Each row below holds a small network's activations on one record, seen along a few directions.
After each row come some of the record's fields: M, L, V, N.
Not every record has every field; a missing one is left out.
The largest differences between rows may come from other fields.
Strong random noise was added to every row along 12 fixed directions; ignore it. To show where, here is one row again and again, with new noise each time:
[ 226 -427  262   32 -106 -290  181   81   -2 -117  -60  279    7 -115
  152 -214  368  130   28 -229   11  180  116  198 -398  143]
[ 235 -149  424   -1  -78 -106  227 -170 -101    2  -16 -265   59  -79
  523 -275  312    2  212 -295  167  187  -29   64 -257   91]
[-357  130  251  -53  285  123  235  219  122  -85   84 -227  178  275
   47  -14 -357 -187 -415  -51 -289  250   36 -270  407  -31]
[  42    0 -206 -182  313   25  203  -68 -188   -9 -167  172  138  -71
  264   -3   -3  270 -157    2 -239   88  -84 -147  229   80]
[ 121  302  347   74   18  146  -21   -1 -297  -90  160 -112   62  -55
 -426  305 -382 -469  -24   51 -217  -60  -79 -233 -124 -365]
[ 115    9 -116 -299  400 -119   95  112  -72 -135  123 -191 -105 -474
 -345  326   88   70 -326  106  -23 -380  253  324  327 -312]
[ -21 -144 -306 -111 -152   69  172  487   57 -296   21  220 -219 -118
  223 -313  265  198  490  100  179 -181   47  175 -235   87]
[ 196   83   67 -150   31 -109  235  148  110 -352  195   91  136   46
  173 -374   89 -296   75 -105  -43  170    3  124   44  126]
[  51  -58  -68   -1   36  -32   91   11 -194  101 -185  231  -47 -212
   45   13  244  270  135  126  -76  -83   26  -40  -36   -4]
[ 286  -39  128 -293  156 -150  -98  -93  304   49  469  135  -20 -270
 -455  -13  -70 -533 -486  -52  179  108  235  219  159  141]
[  10 -202   81 -150  286   80  387 -174   -8  268 -198  286   87 -362
  203  -79  299  442 -319 -240 -290  272  147 -217 -141   89]
[ 271  -37  265  -67  165  215  510   97 -483 -273  -29  -20  128 -147
  291 -221   95   -1  235 -317 -237  148 -105 -262 -437  -72]
[ 173 -194   46 -348 -258 -342 -116 -524   38  398 -150 -129 -312 -282
  245 -115  -17  -99   69  138   68   50  -87  208  334  229]
[  85  192  234   72  -27   83 -384 -305   63  175  239 -418  104  130
  135  354 -352 -273 -140  -51  399   11 -152  -47    3 -114]

[ -69 -566  426  262  132 -304    1  360 -130 -331   28 -438   -1  170
 -218  130  -29  -34 -325 -242   -5   -4  213  244  -40  -40] : <M:m3 L:l4 N:n7>
[ -92  -92  184   19  378   92   58   94   13  182  126 -348  102  137
   22  -68  265   74 -284  -39  392  127  198  -84  297  184] : <M:m2 L:l4 N:n5>
[ -44  -62  134  389   34   75   23  474 -338  -29  -48   20  -18  222
  -55   29  202  157   92   61  200    0   75 -103 -205   33] : <M:m1 L:l2 N:n3>
[-277 -153   35  180  -38    7 -183   76  468   41  -17 -398  -98   50
  184  294 -147  265 -348 -188  159   21  137  216 -209 -161] : <M:m1 L:l2 N:n7>
[ -55  155 -222   30  307   96  -60   18  189  256  136 -240  -42 -341
 -213  130  486  244 -245  187  371 -230  367  177  294  -20] : <M:m2 L:l3 V:v1 N:n7>
[-486  332 -115  262  157   71  -56  270  340  113   84 -111  142   43
 -287  -41  239   88   50  328   14 -288  269  -98  451  -70] : <M:m3 L:l3 V:v2 N:n7>
[-218  538  160  165  260  296  341  155 -255  158 -131   12  147  142
  -93 -218  287  -38  197  223 -231   90  -14 -529  314  -76] : <M:m2 L:l2 N:n5>
[  15  209 -107 -159  159  188  303  -22  -52  -91   -3 -204   92   68
  317 -168   20   46   -3  -78  -99  104  -57 -148   64  -49] : <M:m2 L:l3 V:v1 N:n2>
[ 282  220 -251 -146  276  -52   -3 -118 -413 -129   28  151  136  -28
   11  -35  -12 -190   49  257   48 -171 -166   17  489  151] : <M:m2 L:l1 N:n3>
[-310  307  -40  289  231  209  -96  314 -363  311   20  216   73  165
 -394  -53  -10 -154   56  510  147 -164   31 -403  591  238] : <M:m3 L:l2 N:n5>
[ 376 -122 -470  -32  154 -245 -350 -182  -18 -119    5  702  290  242
  -43   84   18   80 -176   48   71   79 -111   86   86  275] : <M:m1 L:l4 N:n2>
[  60   99  310  127  322  -50  326 -160 -268  109  -94   60  319  -68
 -151 -144  155 -122 -403  -69 -444  244   83 -224  284  182] : <M:m2 L:l3 V:v2 N:n7>
[  50  -75  463  152  -52 -191  139  132  192 -126  148  350  204  100
 -182 -230  346 -273  -53 -166  -35  246  201   77 -248   78] : <M:m1 L:l1 N:n3>
[ 324  199  -46 -148   31  206 -109 -291  293   30  393  185   83 -267
 -236   68 -195 -402 -251 -178  126   86   14  -16 -237   22] : <M:m2 L:l1 N:n7>
[ -51  -13 -311  -34 -224  195 -258  110  150  157  211  -80 -319  -91
 -255 -151 -101 -249  217  295  313 -140   45  -29   17  253] : <M:m2 L:l3 V:v1 N:n7>
[-230   65   28   -8   58    7 -165 -249  202  627 -123 -153 -189 -226
  105  174  240  278 -284  137  336  -26  173  104  365   96] : <M:m1 L:l2 N:n3>
[-141 -158  -25  183   96   28  391  382 -208 -236 -282  161   68  -38
  157 -236  442  430  179  -43 -275  -60  103 -124 -107   20] : <M:m2 L:l4 N:n7>
[ 103  -50  -46  108   98 -171  -37  336  388 -392  279  158  183   94
  150   -1  376  169 -232 -238  380  -28  228  511 -252   -3] : <M:m1 L:l1 N:n2>
[ 192 -101  -56   60  127  113   47  124 -157  214   72  -51 -245 -264
  -81 -107  394  163  101   67  454 -116  179   27 -133  173] : <M:m2 L:l2 N:n7>
[-173  192  -69  -26   33  159  118   62   20  -13  -73 -134  -14 -220
   86   48  108  214  123   40  -12 -184   48   -6   90 -202] : <M:m3 L:l4 N:n5>
[-151 -319 -548 -358  333   34   79  103 -171  114 -194   60 -241 -411
 -258  286  -70  543 -179  208 -166 -411  151   58  390  -72] : <M:m3 L:l3 V:v1 N:n3>
[  56    8  -20 -189  215 -269 -127  -49  246   -5  172 -128   16   10
  -87  215  181    5 -235   73  307 -200  197  424  416 -117] : <M:m1 L:l1 N:n2>
[  23  -34 -135  127  -98   47 -205 -126  376  133   51    4    3 -221
   43  157  433  394  117  -74  297 -149  153   62 -436 -139] : <M:m2 L:l3 V:v1 N:n7>
[-132 -268  -15  -43 -103 -154  186  309  -78 -166 -167 -368 -215  148
  223 -167  271  238  449   91  118 -187   30  159   43  -52] : <M:m2 L:l3 V:v1 N:n3>
[ -49  449   11 -145 -240  300  181 -189  -50  -15  -97 -552 -288 -283
  384  154 -206   39  327  -23  -33 -251 -186   81 -174 -522] : <M:m2 L:l2 N:n2>
[ -68 -128 -551  -37  165  234 -364   63  -25  -66    5   71  -33  183
  214  319 -466  363 -198   20  254  -65 -215  -73  -54   91] : <M:m3 L:l1 N:n3>
[  29  498   38  215   32  177  242  275  -40 -117  129  265  123 -262
  -99 -267  594  -34  415   91  186 -223  177   30 -161 -123] : <M:m3 L:l2 N:n3>
[  95   80 -194 -162  100  118    6 -230 -100   23  -82  -53  -56  -58
  226  186 -367  154 -199 -143 -148  106 -235  -97 -114 -121] : <M:m3 L:l2 N:n3>
[-233 -180  146  345 -190  117 -165  231   22   80  -32  -25   62  267
  151  -11  -21   69   87  -32  233   65  -19  -80 -203  148] : <M:m1 L:l3 V:v1 N:n5>
[-212 -176  161  137  -67    9  -15  117  236   84  -40  -90   50  264
  334   58   -4  211 -160 -236  193  227   33  -38 -220   31] : <M:m1 L:l2 N:n3>
[ 244 -537  -44 -114 -231 -348  -31 -251  115  124 -110  239 -126 -279
   77 -315  258  139   17 -126  -63  127   41  241 -196  318] : <M:m3 L:l3 V:v1 N:n5>
[ -31  181  283  129 -185   29    4  139  -20    9  102   25  -38  109
 -126 -156  -26 -414  254  106   62   61  -33  -95  -99   -7] : <M:m1 L:l2 N:n5>
[ 110    4  187  145   36   19 -202  -72 -172   57  192 -199   46 -244
 -351  176  115 -203   38   46  217 -304  122   82   31  -95] : <M:m3 L:l3 V:v1 N:n3>

Which values does each new row have?
[-178  169  480  316   69   15   97  163  -29  243  -24  -11   70  276
 -175   -9  304  -35  -75   86  125  168  144 -219  153  -41] : <M:m2 L:l2 N:n3>
[ 340  162 -219   83  479  -93 -102 -124 -183 -474   -3  193  664  439
  339  357 -162  182 -289 -213  -58  129 -295   19   12 -118] : <M:m1 L:l1 N:n5>
[  62  -83   12  102 -252  161 -156 -248  -99   91  -97 -177   26  220
  290    0 -412 -102  132 -190  -95  255 -292 -292 -358  104] : <M:m1 L:l3 V:v1 N:n7>
[ 100   89   83  202    6 -188   97   50  138 -203  -55  314  347 -100
 -247   35  256   85 -129 -114 -358   38  168   84 -223 -176] : <M:m1 L:l3 V:v1 N:n5>
[ 512 -148  -97 -301 -187 -438  129 -214  213  -44   51  306 -147 -581
  -20 -385  519 -148   13 -132   45    9  186  631  -74  183] : <M:m1 L:l2 N:n5>
[ 243 -301  582  282 -136 -219  141 -199 -266  111 -156   58  269  347
  108 -307   70 -188   -3 -291 -308  596 -116 -303 -319  296] : <M:m1 L:l3 V:v1 N:n5>
[ 193  247  317  188  -48   10  230  -59 -180 -135   48 -342   92 -313
 -194  -26  423 -145  433  -60  -84 -314  116   47 -336 -401] : <M:m2 L:l3 V:v2 N:n7>
[  56 -115  176  -60  497  105  336  186 -437 -148  -27 -432  166  332
  154   -9 -126   11 -201 -190  -55  221  -80 -329  193    2] : <M:m2 L:l2 N:n5>
[ 203  440  306  200  100  247   65 -203    8  -22  272   -8  412   98
   -8 -151  102 -396   65 -206  -29  220    1 -281 -246  -84] : <M:m1 L:l3 V:v1 N:n2>
[  58   66  201   68  292  105  152 -272 -198  519 -142  372  137 -167
 -232  -82  387  128 -120   99 -226  239  155 -475  116  140] : <M:m1 L:l1 N:n3>
[ -69   58 -377  -92   46  225  109   84   18  -30  -82  -75  -86  102
  245 -109  -72  240   92   50 -101  128 -118 -232  -31   93] : <M:m2 L:l3 V:v1 N:n7>
[-270 -224  237  528 -366   -2 -139   91   22  189 -319 -110  -62   83
  285  245  155  521  186  -73   72  -27   -1   -6 -587 -116] : <M:m1 L:l3 V:v2 N:n7>
[ -75   16  225   34 -432  -82 -138   81  516  139  230  101 -283  -77
 -354 -239   10 -509  -14   56  193  104  185  145  -60  143] : <M:m2 L:l2 N:n7>
[  -4  263   83   66  197 -302  158   36   -7 -240  -80   39  302  351
    7 -123  261  -43  -63  161 -233   75   54   31  544 -102] : <M:m2 L:l4 N:n2>
[ -51  132 -281  -94 -515 -139  -90 -160    9  -90 -305  339 -128  170
  190  -48 -143   20  501  231 -255  -71 -301    8  -43 -135] : <M:m2 L:l4 N:n2>
[ 148 -191  -78  113  108 -292  -32  156 -102 -162    3   11   57 -102
   13 -147  439  165   51    2  225 -186  160  280  162  197] : <M:m3 L:l4 N:n7>
